Each row below holds a small network's activations on one input, seen along a few directions.
In each table, some parts of the input vary, and every possible input appears once, in random order.
Descriptions start from the smaller parts, as in this example, which fits no table here: one of 2 separate values, together with either a single point or one of 9 places around a ring or (one of 4 places along a line, together with one of 8 places around a ring).
Shared parts are said once, and a part with two or three values counts as separate values.
(in the rows, 128 means zero)

A family of inputs:
r1: [110 178  77  66 142 173 116  94 114 155 142 108 142 165  96  48  70 110]
r2: [ 85  61 138 156  96 140 132 139 174  89 117 138 118 167 160 182 191 116]
r3: [180 149 153 161 137  92 137 140  91 147 119 140 118  56 124 137  95 159]
r4: [183 139 130 160 129 101 140 138  97 136 123 136 125  40 109 120  89 170]
r5: [ 55 119  72  85  99 190 143 108 149 116 141 127 120 193 130  92  96 115]
r6: [ 76 127 111  85 120 170 111 102 169 126 125 117 148 220 141 117 165  82]
r7: [130 185 115  61 166 150  90  88 133 171 129 101 172 194 105  73 140  79]
r8: [104 185  97  70 156 167 110  89 112 166 139 117 135 189 116  59  82  91]
r9: [ 60 143 115  86 117 164 125 106 160 131 127 116 129 227 153 122 141  83]
r10: [178 209 151  99 181  91  92 114  92 179 120 101 151 122 113  83 117 109]
r11: [140  49 143 203  94 104 182 174 127  70 140 164  92  38 141 198 127 183]
r12: [148  74 191 202 111  76 167 175 135  86 128 151  98  61 162 236 170 154]
r13: [189 138 145 156 128  88 113 141 108 130 112 124 142  51 103 126 125 167]
r14: [116 193 116  65 170 146  99  92 126 176 133 106 155 206 123  74 122  72]
r15: [ 78  51 109 153  79 150 141 145 166  81 125 142 111 153 144 164 160 139]
r16: [ 73  56  99 153  78 163 173 145 151  89 136 155  93 132 145 164 121 145]
r17: [188 193 150 102 180 103  75 108 103 170 115  98 166 117 102  75 140 111]
r18: [120 171  85  60 152 159  91  91 132 158 137 105 163 184  94  50 112  96]
r19: [150  48 155 203  94  91 155 176 140  66 131 151 109  50 135 207 163 181]
r20: [139  66 168 200 101  96 184 176 121  83 135 167  84  48 152 218 130 173]
r21: [155  55 185 207 112  81 146 172 145  73 124 145 115  63 152 227 194 162]
r22: [174 202 129 100 169 109 113 113  78 174 130 110 131  98 104  77  76 129]
r23: [196 145 174 160 146  79 105 140 110 141 105 120 150  65 118 145 155 149]
r24: [ 74 108  77  82 113 179 119 104 168 122 140 128 140 209 130  97 142  96]
r25: [179 189 109 104 157 121 113 113  83 165 134 107 138  82  89  61  68 142]
r26: [189 185 121 101 164 113  90 109  95 168 128 104 156  93  84  68 110 130]
r27: [ 78  78 143 155  95 135 154 144 162 103 122 143 101 164 170 194 166 114]
r28: [ 51 125  89  87 118 183 141 107 150 129 142 137 114 217 148 105 108  98]
r29: [ 56  67 119 151  89 152 167 150 150  89 129 155  86 158 162 171 128 139]
r30: [185 153 174 166 149  74 116 145  99 150 111 129 136  76 135 148 136 144]
What is each input in this table made of?
Answer: one of 5 places around a ring, together with one of 6 places around a ring
Change only the place on the ring of 5 in r25. List by row number the other rows that result.
Answer: r10, r17, r22, r26

A family of inputs:
r31: [ 88 208  99  60 149 156 106  88 116 187 107 103 132 218 127  70  91  81]
r32: [135 133 164 141 140 105 130 142 124 120 118 122 124 129 147 150 141 128]
r33: [148 117 144 140 118 108 105 136 138 118 115 126 152 124 124 141 170 126]
r34: [103 102 125 134 113 134 139 125 149 113 131 141 121 146 143 148 143 117]
r35: [124  99 129 136 115 128 115 131 151 115 119 124 149 140 133 147 174 116]
r36: [115 124 155 145 130 122 129 135 137 118 128 128 125 154 151 162 153 113]
r37: [140 117 132 143 116 113 114 136 136 113 120 130 138 109 118 130 148 139]
r38: [136 109 112 142 115 130 131 139 125 114 130 142 121  94 113 120 113 160]
r39: [114  95 110 139 110 142 135 132 142 110 126 131 128 117 125 130 136 136]
r40: [109 120 142 136 126 119 141 142 129 120 134 130 109 140 144 156 136 121]
r41: [109 116 129 141 116 133 151 139 121 119 143 140 103 127 144 146 105 132]
r42: [111 113 123 138 117 134 159 143 113 118 141 142 100 128 140 145  98 135]
r43: [112 120 154 143 129 118 138 139 136 120 127 128 122 151 147 158 142 115]
r44: [171 141 144 153 139  91 123 138 117 137 123 126 134  84 127 136 132 143]
r45: [119 176  74  50 143 178  97  84 141 151 146  95 170 195 100  35 108  89]
r46: [168 139 142 148 132 106 133 132 110 139 125 127 125  71 115 139 117 150]
r47: [136 137 168 140 136 107 127 135 124 124 117 121 129 127 142 160 154 121]
r48: [135 111 127 146 115 120 123 134 129 111 126 131 130 107 113 123 129 153]
r49: [115  92 103 138 109 147 140 130 135 109 131 136 123 113 125 126 125 144]
r50: [122  99 128 138 118 134 120 133 152 112 121 127 139 138 130 141 167 125]
r51: [146 113 143 139 122 110 112 140 139 116 115 123 144 123 122 135 158 137]
r52: [131 131 147 137 129 116 141 141 113 122 129 127 106 108 137 146 117 140]
r53: [103  99 101 130 110 149 156 132 135 111 140 149 103 130 138 139 112 138]
r54: [101  97 111 128 110 149 156 128 136 115 136 146 108 125 132 145 120 129]
r55: [129 128 142 142 127 120 143 137 108 119 134 136 107 104 139 139 103 144]
r56: [114  94 100 132 109 153 147 132 138 114 131 141 116 103 116 130 121 146]
r57: [165 135 127 153 134 113 140 136 106 137 131 140 122  64 117 128  96 158]
r58: [120 212 117  65 169 145  90  85 101 198 112  98 134 187 120  50  92  79]
r59: [112 104 138 129 122 137 128 125 153 115 125 131 128 159 143 163 168 115]
r60: [177 144 159 150 139  89 114 136 120 141 118 123 149  96 130 147 155 129]
r61: [132 134 155 137 134 106 133 140 118 120 125 125 113 116 140 150 133 133]
r62: [102 102 118 130 108 146 150 129 145 117 133 138 111 131 134 148 131 125]
r63: [ 84 186  86  48 138 179 113  87 139 165 134 113 163 221 119  60  98  96]
r64: [130 129 135 134 128 125 149 142 109 122 136 138  97  97 134 141 100 149]
r65: [146 182  91  56 169 161  73  83 121 164 145  96 175 176  86  28 103  94]
r66: [115  94 117 136 115 129 127 132 148 112 124 129 135 130 132 134 151 131]
r67: [107 117 136 141 118 126 147 139 126 117 140 135 106 136 143 147 116 129]
r68: [138 110 119 144 112 128 126 133 125 114 128 137 126  96 114 122 119 156]
r69: [162 217 105  61 203 135  86  92  91 196 139 107 171 148  89  32  96  99]
r70: [166 134 132 152 136 106 136 135 104 137 129 138 126  68 119 130 102 153]
r71: [177 144 161 146 140  97 120 136 123 144 120 125 136  89 121 147 150 137]
r72: [109 102 135 134 119 132 135 129 155 114 126 133 126 157 143 152 154 116]
The inputs of r55 and r54 match in every part but one. If r61 is changed in the same way as r55 into r54, which row does it become?
Answer: r34
What is each input in this table made of?
Answer: one of 6 places around a ring, together with either a single point or one of 6 places along a line

A family of inputs:
r73: [107 116 124 127 118 136 135 131 139 120 128 132 120 145 137 139 135 125]
r74: [151 127 141 149 131 109 127 137 119 129 123 132 127  97 128 137 129 142]
r75: [133 124 137 140 126 120 134 136 125 124 126 132 124 114 132 140 127 136]
r76: [122 119 132 133 123 127 133 132 131 119 129 131 124 129 134 140 132 130]
r77: [112 113 124 130 118 137 135 129 137 117 127 130 124 137 133 138 133 129]
r78: [114 116 127 131 121 133 134 130 137 119 128 131 124 139 136 140 136 125]
r79: [152 127 142 145 133 108 130 139 114 128 127 130 125  92 124 140 127 142]
r80: [108 111 120 126 117 139 134 130 141 116 130 131 124 143 133 136 137 127]
r81: [143 124 137 143 128 115 133 136 122 128 126 133 124 102 128 139 128 138]
r82: [150 125 139 146 130 113 128 135 119 127 125 132 127  96 124 139 130 141]
r83: [125 224  85  32 173 166  78  69 115 193 130  92 168 205  95  16  90  76]
r84: [117 118 128 134 119 130 134 132 135 122 128 132 122 134 134 139 131 128]
r85: [101 110 122 125 118 144 135 128 139 115 131 132 118 150 137 136 133 121]
r86: [133 119 135 139 128 121 134 135 126 118 130 130 126 114 129 138 129 136]
r87: [135 118 133 139 125 122 133 135 129 121 128 132 129 113 127 137 131 136]
r88: [100 110 120 126 115 143 135 128 139 118 129 134 117 149 138 135 131 122]
r89: [132 120 133 137 125 123 132 134 130 121 131 130 125 120 133 138 133 130]
r90: [122 116 126 136 120 127 135 132 134 120 128 133 125 128 133 137 131 131]
r91: [137 123 135 141 127 120 134 134 123 126 127 133 124 110 130 139 126 139]
r92: [112 114 122 132 118 135 137 129 137 121 127 132 123 137 136 138 132 127]
r93: [108 111 121 126 120 137 134 130 140 116 133 133 123 144 134 137 136 125]
r94: [149 126 141 145 132 112 129 136 117 125 127 131 125  97 125 140 127 141]
r95: [140 123 139 141 129 117 130 136 124 123 128 130 127 111 130 138 130 138]
r96: [122 225  87  31 177 166  80  69 114 194 136  92 168 206  96  16  91  74]
r97: [141 122 137 141 127 118 130 135 127 124 125 130 129 111 128 138 133 138]
r98: [144 122 138 143 130 114 132 136 123 123 128 131 126 103 126 138 131 138]
r99: [131 120 132 139 123 123 133 134 130 122 128 130 124 120 134 137 131 132]
r100: [131 120 133 137 122 125 132 133 131 122 127 129 125 120 131 139 134 131]
r101: [118 117 129 132 121 130 133 132 135 120 131 132 123 134 133 140 133 127]
r102: [153 130 143 148 132 105 128 139 115 133 123 130 125  93 127 140 129 142]
r103: [155 128 144 146 130 106 127 139 117 131 122 129 127  92 124 140 132 142]
r104: [122 116 128 133 119 130 133 131 132 120 128 133 125 127 131 138 130 132]
r105: [102 112 125 125 115 143 132 128 140 117 127 132 121 149 137 135 135 122]
r106: [119 116 128 133 119 131 132 133 137 118 128 130 126 133 131 137 135 130]
r107: [122 223  82  33 174 168  82  72 112 195 133  93 167 207  95  15  88  75]
r108: [145 121 137 143 127 115 131 136 124 124 126 131 128 102 125 136 131 140]
What is each input in this table made of?
Answer: one of 3 separate values, together with either a single point or one of 11 places along a line
The inputs of r94 and r74 match in every part but the choice among 3 separate values. If r93 is changed in the same way as r94 into r74, which row does it become?
Answer: r73
List by row number the other rows that have the choice among 3 separate values in common with r108.
Answer: r77, r80, r82, r83, r87, r97, r100, r103, r104, r105, r106
Change only the choice among 3 separate values in r98. List by row number the other rows that result.
Answer: r81, r108
Change only the choice among 3 separate values in r107. List by row number the other rows that result.
Answer: r83, r96

A family of inputs:
r109: [ 77 165 138  92 140 133 121 107 136 152 135 117 103 221 159 117 140  59]
r110: [200 147 206 155 181  68 115 146 104 140 125 123 146  82 128 177 170 138]
r111: [144  66 138 151  96 107 110 144 174  73 137 124 139 118 124 159 210 125]
r112: [ 94 115 180 155 110 104 166 157 144  96 128 138  98 154 178 208 152 110]
r113: [190 210 160 101 176 117  93 105 101 179 119 102 169 127 113  96 119 102]
r114: [133  60 105 164  82 117 117 144 173  83 135 134 135  96 121 154 180 152]
r115: [172 184 112 113 150 101 104 118  90 181 118 123 156  99 105  60  76 131]
r116: [119 121  56  96  96 166 117 107 155 128 121 113 150 159  94  73 127 141]
r117: [169 145  77 106 158 131 179 121  58 143 183 142  84  15  77  71  18 154]
r118: [107 107  71  91 105 172  94 107 148 123 119 131 158 156  87  67 129 135]
r119: [ 74 164 148  83 169 141 125 101 135 163 134 107 125 232 156 145 149  50]
r120: [114 123  80  90 112 172  86  96 161 126 125 125 164 160 100  80 152 122]
r121: [190 212 150  99 200  90  86 114 100 176 138  89 173 144 119  96 147  91]
r122: [ 91 106 155 161  90 122 175 153 136 108 126 147  91 136 182 202 122 143]
r123: [ 60 112  73 107 114 205 210 137  92  98 206 163  55 119 138 116   4 147]
r124: [182 196 126 110 160 100 102 100 101 183 123 114 159 109 117  76  94 120]
r125: [ 92 103 192 150 145 104 157 143 146 104 128 133 108 168 183 219 164  96]
r126: [ 70 159 126  93 144 141 141 111 135 159 126 120 110 213 166 112 126  78]
r127: [182 136 153 176 120  80 128 165  86 132 112 139 111  39 106 144 107 186]
r128: [177 200 152 102 178 121 101 110 100 180 112 104 166 118 117  83 105 120]
r129: [123 133 108  68 150 157  80 106 171 133 134  92 181 194  93 118 193  83]
r130: [199 146 192 169 158  67 112 145 104 129 118 135 130  63 127 157 159 135]
r131: [130 130  86  80 128 139  88 104 170 131 134 105 165 184 101  91 190  80]
r132: [120  52 102 171  70 144 137 147 151  79 114 130 129  87 109 145 146 176]
r133: [ 80  97 132 177  88 140 186 159 121 108 112 155  86 125 174 188  97 155]
r134: [ 64 139 108 101 125 161 146 105 119 159 112 150 111 193 153 101  81 104]
r135: [ 86  87 129 169  88 119 159 163 126 104 124 167  71 129 175 177 112 149]
r136: [134  73 161 137 123 122 118 140 171  72 131 114 168 129 118 184 214 134]
r137: [162 188 118 120 147 121 101 114  85 170 109 117 147  93 104  60  63 141]
r138: [183 146 189 171 155  85 119 158 101 128 108 130 127  54 124 152 141 164]
r139: [190 129 140 181 116  78 133 154  92 146 116 128  99  37 120 139 102 175]
r140: [191 146 172 172 126  81 123 151  99 135 120 129 118  45 120 157 122 175]
r141: [117 123  97  79 126 170  98 105 168 137 120 104 169 173 103  90 167 109]
r142: [ 72 160 108  99 130 142 142 102 134 158 129 140 112 202 164 112 108  91]
r143: [130  56 130 157 105 127 117 144 171  79 122 130 140 107 129 150 196 142]
r144: [107  63  41 115 118 216 165 104 127  60 198 148 110  90  63  77  44 172]
r145: [ 61 148 108 107 115 173 142 108 116 149 112 138  97 189 153  99  71 117]
r146: [117  50 105 163  75 137 128 151 149  74 114 144 136  88 103 146 155 173]
r147: [ 87  95 167 161 122 119 172 149 143 113 116 146  94 146 189 197 141 117]
What is each input in this table made of?
Answer: one of 3 separate values, together with either a single point or (one of 2 separate values, together with one of 6 places along a line)
The inputs of r111 and r130 match in every part but the choice among 3 separate values. If r146 is changed in the same way as r111 into r130, which row does it become?
Answer: r127
List by row number the other rows that have the choice among 3 separate values in common with r135.
Answer: r109, r112, r119, r122, r123, r125, r126, r133, r134, r142, r145, r147

A family of inputs:
r148: [123 117 127 131 126 124 133 135 136 117 133 129 129 131 131 137 137 131]
r149: [112 115 129 130 125 129 138 135 131 123 127 138 115 133 141 135 133 128]
r150: [157 130 134 145 130 111 119 133 117 128 127 127 133  95 121 122 122 143]
r151: [135 125 140 133 132 125 130 133 117 125 127 132 116 107 126 130 125 133]
r152: [116 112 129 132 117 139 131 126 137 122 127 135 122 136 133 142 138 122]
r153: [150 131 133 138 131 116 129 134 117 129 126 128 132  98 116 131 123 145]
r154: [108 113 122 133 113 134 135 132 142 116 125 125 124 145 137 144 138 126]
r155: [134 130 140 134 128 119 132 132 127 127 127 129 127 120 132 141 132 130]
r156: [132 124 135 139 130 124 132 131 129 124 130 127 128 125 134 139 132 127]
r157: [149 128 128 143 128 114 126 133 122 126 133 127 133 107 121 133 123 140]
r158: [104 111 124 132 114 141 139 129 142 121 122 136 125 148 140 144 136 126]
r159: [117 201  95  47 162 161  93  83 118 177 133 103 152 191 105  38  99  85]
What is each input in this table made of?
Answer: either a single point or one of 11 places along a line
